These are the activations of a small neural network, seen along a few directions. Each row is one input.
Each table varies a few parts of the input and shows all the possible inputs, shuffled.
A made-up example of a description, with smaller parts first: ring(8) and (point or ring(11) or (values(2) and line(6))).
Shared parts are said once, and a part with two or three values counts as separate values.
In the rows, zero is written as 128.

Other details of the inputs shift rows strongly along two fixed directions, in all tables alike. That doesn't count.
To show where, the next rows are all for the same input, with only those details redrawn:
[127 213  81 127 158 159 107 124 136 105 134 137]
[154 183  84 151 123 115 111  66 112 150  96  85]
[125 210  82 130 157 156 107 126 136 104 135 135]
[124 212  82 130 157 157 106 126 136 104 135 135]
[ 97 172 132 106 125 138 105 126  89 104 140 149]
[ 78 159 151  98 113 132 104 134  72  98 147 153]
[123 211  81 132 157 156 105 126 136 101 135 135]

Rows:
R1: [166 102  79 159 137 143  94  81 140 165  87  97]
R2: [149 150 100 148 167 173 146 120 171  98 152 140]
R3: [124 212  82 130 157 157 106 126 136 104 135 135]
R4: [127 134  73 147 168 181  94 145 161 107 115 157]
R5: [100 105 176 111 115 114 163 172 126 118 151 149]
R6: [153 155 108 143 165 176 104 149 167  86 137 121]
R7: [148  86 105 141 106  91 122 119 142 183  74 114]
R8: [ 95 107 183 114 128 151 143 139 101  86 151 155]
R9: [127 136  77 139 167 185 103 148 165 103 109 152]
R10: [113  94 162 110 108 119 164 154 130 126 172 160]
R11: [167 133 117 175 145 126 148  76 143 134  90  77]
R12: [150  84 111 134 111  92 115 116 145 191  89 108]
R13: [147 147 101 143 169 189  97 150 162 109 149 126]
R14: [111 104 185 110 119 166 101 162  88  92 156 155]
R15: [ 76  89 161  88 119 166 108 158  92  94 133 163]
R16: [123 201  81 142 179 147  98 136 130 112 126 144]
R17: [106 129 164 135 149 148 140 141 120  85 130 134]
R18: [118  89 157 111 105 119 162 146 132 128 181 164]
R19: [ 79 162 154 104  91 132 111 129  83  82 160 139]
R20: [149  88 109 136 103  91 129 120 146 179  71 107]
R21: [102  99 156 119 114  31  98 116  59 203 104 122]
R22: [181 113  96 167 130 132 149  56 148 143 126  99]
R23: [129  66 182 129  75  69 168 106  95 167 115 103]
R24: [122  74 193 132  81  62 165 117  90 162  97  92]
R25: [138 146 105 143 124  55 114 101 122 182  92  98]
R26: [138 156 106 131 105  65 124  94 125 173  97  93]
R27: [146  93 108 125 105  90 134 116 147 178  79  92]
R28: [172 106 137 137 105  86 130 121 147 162  95  84]
R29: [ 98 104 180 114 126 152 144 136 102  88 155 158]
R30: [116  91 160 110 106 119 163 150 131 127 176 162]
R31: [154 182  89 144  96  78 132  88 157 161 106  75]
R32: [121 194  72 148 204 143  83 150 115 134 130 155]
R33: [118 117 152 128 138 154 145 123 126  95 151 148]
R34: [195 126 111 156 119 108 131 124 163 175 103  80]
R35: [110 125 159 131 145 151 143 134 122  89 137 140]
R36: [157 141  93 148 160 172 145 108 172 103 166 147]
R37: [115  56 164  94  73  69 140 118  90 173  95  89]
R38: [114  89 159 115 116 152 143 114 109 100 182 169]
R39: [134  60 176  98  68  68 139 123  87 161  92  93]
R40: [152 147  98 148 165 173 146 116 171 100 157 142]
R41: [125 145  80 121 173 179 114 145 163  95 128 118]
R42: [111  96 165 110 109 118 164 158 129 124 168 159]
R43: [ 98 107 178 111 117 113 162 176 125 116 147 147]
R44: [ 98  98 173  89 122 156 110 159  91  78 140 147]
R45: [154 113 136 155 115  82 168 113 143 161  93  85]
R46: [108  98 168 110 110 117 164 161 128 123 164 156]
R47: [175 121 103 163 124  99 170 103 169 167 114  89]
R48: [105  96 172  93 113 127 118 187 125 134 155 149]
R49: [161  94 123 133 109  96 122 115 147 188  93 102]
R50: [ 94  90 172  98 121 169  95 153  96 108 145 169]
Describe the family of inputs behind these rows. -> values(2) and (line(4) or ring(10) or line(11))
The inputs of R5 and R8 match in every part but the values(2) part. If R43 is changed in the same way as R5 into R8, which row does it become? -> R35
The inputs of R34 and R14 match in every part but the values(2) part. If R46 is changed in the same way as R34 into R14, which row does it become? -> R2
Which other rows does R20 become when the ring(10) part takes its other values? List them by row number. -> R7, R12, R27, R28, R34, R37, R39, R48, R49
Which other rows does R21 become when the line(4) part takes its other values? List them by row number. -> R25, R26, R31

Rows:
R51: [128 159 100 132 156 165 114 129 140 104 143 145]
R52: [137 136 106 133 151 144 129 155 167 124 135 138]
R53: [137 134 107 137 151 156 132 136 158 114 144 140]
R54: [125 164 103 130 159 157 114 147 148 104 132 139]
R55: [136 142 113 137 148 140 144 144 162 118 142 135]
R56: [158  90 131 145 106  96 135  89 121 170  93  90]
R57: [134 144 106 129 149 139 137 155 169 123 141 139]
R58: [127 168 105 130 152 151 119 140 147 104 136 134]
R59: [ 55  71 225  72  78 112 110 150  30 111 144 170]
R60: [158  99 131 145 101  87 146  87 121 170 104  90]
R61: [133 141 103 130 151 142 133 157 168 122 138 142]
R62: [127 170 107 132 152 151 124 139 146 105 141 138]
R63: [137 141 112 133 146 144 138 147 165 114 139 130]
R64: [160 100 136 148  99  95 147  82 121 164 102  88]
R65: [126 168 102 130 156 157 117 145 148 105 135 135]
R66: [146 117 121 142 102  92 121  78 102 168  91  92]
R67: [158  90 133 146 105  98 138  88 121 166  93  87]
R68: [147 120 123 141 101  89 125  77 103 169  96  90]
R69: [ 46 123 199  74 119 148 120 190  76  71 183 201]
R70: [125 172 101 130 156 146 123 145 149 110 144 140]
R71: [ 58  73 220  74  75 108 109 149  34 116 145 169]
R72: [158  95 134 146 101  98 141  88 120 165  95  84]
Describe the family of inputs behind these rows. -> values(2) and (point or ring(10))
The inputs of R59 and R56 match in every part but the values(2) part. If R69 is changed in the same way as R59 into R56, which row does it become? -> R55
Which other rows does R51 become when the values(2) part takes its other values? List them by row number. -> R53
